These are the activations of a small neural network, seen along a few directions. Each row is one input.
Each table varies a few parts of the input and shows all the possible inputs, shuffled.
A made-up example of a description, with smaller parts first: one of 4 places along a line, together with either a single point or one of 11 places along a line or (one of 3 separate values, together with one of 5 places around a ring).
Shared parts are said once, and a part with two or three values counts as separate values.

Other details of the inputs vary at random and push rows far along two fixed directions, the same in every table; ignore that.

A family of inputs:
r1: [39 48 22 -23 6 -9 16 30 -3 -10 28]
r2: [8 -53 1 2 -34 21 6 -3 5 -25 -24]
r3: [22 -27 14 -19 -13 -4 3 5 -19 -30 -11]
r4: [9 -44 7 -14 -44 11 12 -11 7 -35 -18]
r5: [5 57 20 -11 44 -14 -8 10 -2 24 41]
r6: [31 10 25 -10 -3 -8 13 26 1 -16 18]
r7: [5 71 11 -1 29 -19 4 23 10 29 51]
r8: [-53 11 -30 36 27 3 -25 -30 13 45 -5]
r9: [-33 -2 -26 21 17 8 -17 -33 1 31 -6]
r10: [33 13 32 -28 13 -7 12 14 -15 -24 4]
r11: [-10 13 -8 4 15 -10 -11 1 -11 15 3]
r12: [-50 8 -40 36 -8 10 -9 -36 13 40 0]
r13: [12 -54 5 -16 -24 0 -3 1 -6 -35 -30]
r14: [-25 -43 -39 27 -29 15 2 -31 13 5 -30]
r15: [-7 11 5 -5 18 -12 -8 10 -3 5 4]
r16: [-55 18 -43 45 12 14 -20 -22 23 49 8]
r17: [28 18 16 -17 -2 4 17 20 -4 -18 15]
r18: [-10 20 -4 0 22 -11 -5 4 -10 14 3]
r19: [-4 41 -6 21 17 -8 2 9 0 29 26]
r20: [28 6 32 -27 6 -15 0 23 -15 -22 16]
r21: [30 14 22 -13 -3 4 16 22 -10 -12 16]
r22: [-25 -43 -35 24 -31 20 -9 -25 23 1 -33]
r23: [13 -47 15 -19 -17 3 4 2 -3 -34 -35]
r24: [8 -47 4 -13 -17 5 6 -7 -9 -29 -41]
Description of these inputs: one of 2 separate values, together with either a single point or one of 5 places around a ring or one of 6 places along a line.
Changing only the choice among 2 separate values turns r5 into r9. The same change can be made to r20. Which row results?
Answer: r3
Which other rows does r18 become when the choice among 2 separate values takes its other values? List them by row number.
Answer: r15

A family of inputs:
r25: [-21 59 -1 -3 63 -25 -19 19 -18 33 -9]
r26: [12 -75 -14 10 -58 10 13 11 0 -52 -33]
r27: [-17 -61 -43 26 -45 26 21 -36 -8 -24 -46]
r28: [57 57 27 -21 8 -10 24 21 -11 -4 30]
r29: [12 -32 35 -8 30 -6 -11 1 -21 -9 -1]
r30: [-29 39 -23 40 4 -15 -7 20 0 53 35]
r31: [61 14 46 -60 -16 17 47 18 0 -49 19]
r32: [-22 43 -26 28 19 -6 -14 14 33 41 33]
r33: [4 -72 13 1 -63 30 -2 -5 27 -46 -31]
r34: [53 16 56 -40 -21 18 30 7 3 -45 16]
r35: [-50 -2 -65 48 1 24 -7 -56 30 43 -14]
r36: [-35 44 -16 18 15 5 -10 12 33 43 41]
r37: [-77 -81 -38 18 -25 -15 -27 -76 22 7 -59]
r38: [3 -44 7 -25 11 3 -29 -15 -32 -21 -10]
r39: [3 11 -15 24 -8 -6 -12 17 19 19 12]
r40: [7 45 -2 9 1 -7 21 -1 -22 30 25]
r41: [-16 40 18 14 72 -24 -12 19 -8 40 7]
r42: [55 -1 43 -78 10 -19 -5 32 -47 -58 -15]
What do these inputs look like to the network?
Answer: either a single point or one of 5 places around a ring or (one of 2 separate values, together with one of 6 places along a line)

A family of inputs:
r43: [-19 50 37 -14 55 -16 -11 0 1 25 50]
r44: [-20 0 -41 39 29 -7 -20 -19 -25 39 -16]
r45: [2 -29 -3 6 -4 14 18 -23 -39 -13 -17]
r46: [29 -54 -16 -13 -66 6 25 19 5 -51 -16]
r47: [-3 -14 24 -22 -4 -20 1 -12 -27 -18 15]
r48: [18 -81 -41 -12 -57 26 22 -25 -16 -58 -66]
r49: [2 62 25 3 66 8 9 5 -16 30 36]
r50: [31 15 48 -39 39 -30 -16 27 0 -13 21]
r51: [-5 45 10 19 18 -16 10 22 -14 38 63]
r52: [-5 -55 -34 16 -48 40 0 -52 -19 -12 -44]
r53: [-43 1 -21 47 5 9 -18 19 33 28 -16]
r54: [-53 -22 -59 43 -3 11 -13 -23 -16 34 -57]
r55: [-12 69 -11 -24 19 -35 -10 10 -2 19 47]
r56: [45 54 27 -27 -12 -35 55 3 -1 -12 15]
r57: [55 13 48 -46 18 3 22 49 -16 -40 -23]
r58: [-37 3 -44 40 -6 19 -8 -3 46 23 7]
r59: [70 14 51 -48 -1 29 26 13 -10 -39 9]
r60: [-29 1 -20 42 -15 35 -16 -20 37 34 15]
r61: [-44 1 -36 47 -14 -7 -11 16 6 34 -10]
r62: [33 -48 -7 -27 -21 33 24 -5 6 -55 -43]
r63: [-24 66 24 -17 49 -26 -24 26 12 24 22]
r64: [2 23 -4 17 57 0 -16 4 -4 32 -4]
r65: [-5 -45 -4 -8 -8 -28 -25 -11 -19 -12 -19]
r66: [43 51 41 -28 8 -19 50 4 25 -12 10]
r67: [8 0 15 -28 -28 -5 -9 -18 -12 -16 17]
r68: [23 -6 5 0 -45 13 8 6 -2 -5 23]
r69: [-25 -16 -20 53 18 0 -30 4 27 32 -2]
r70: [24 -74 29 -5 -31 25 23 7 9 -43 -14]
r71: [47 7 63 -61 -10 4 2 7 4 -49 23]
r72: [-27 -15 -37 54 -1 -16 -25 1 1 37 4]
r73: [-49 6 -36 4 11 3 -27 -28 34 21 -2]
r74: [-32 -24 -12 -10 -19 -20 -17 -2 -10 -2 -31]
What do these inputs look like to the network?
Answer: one of 2 separate values, together with either a single point or (one of 3 separate values, together with one of 5 places around a ring)
Changing only the choice among 2 separate values turns r59 into r52. The same change can be made to r63. Which row results?
Answer: r74
Which other rows does r68 become when the choice among 3 separate values takes its other values? List them by row number.
Answer: r52, r67
Which other rows does r54 become when the place on the ring of 5 takes its other values? List them by row number.
Answer: r44, r45, r48, r52
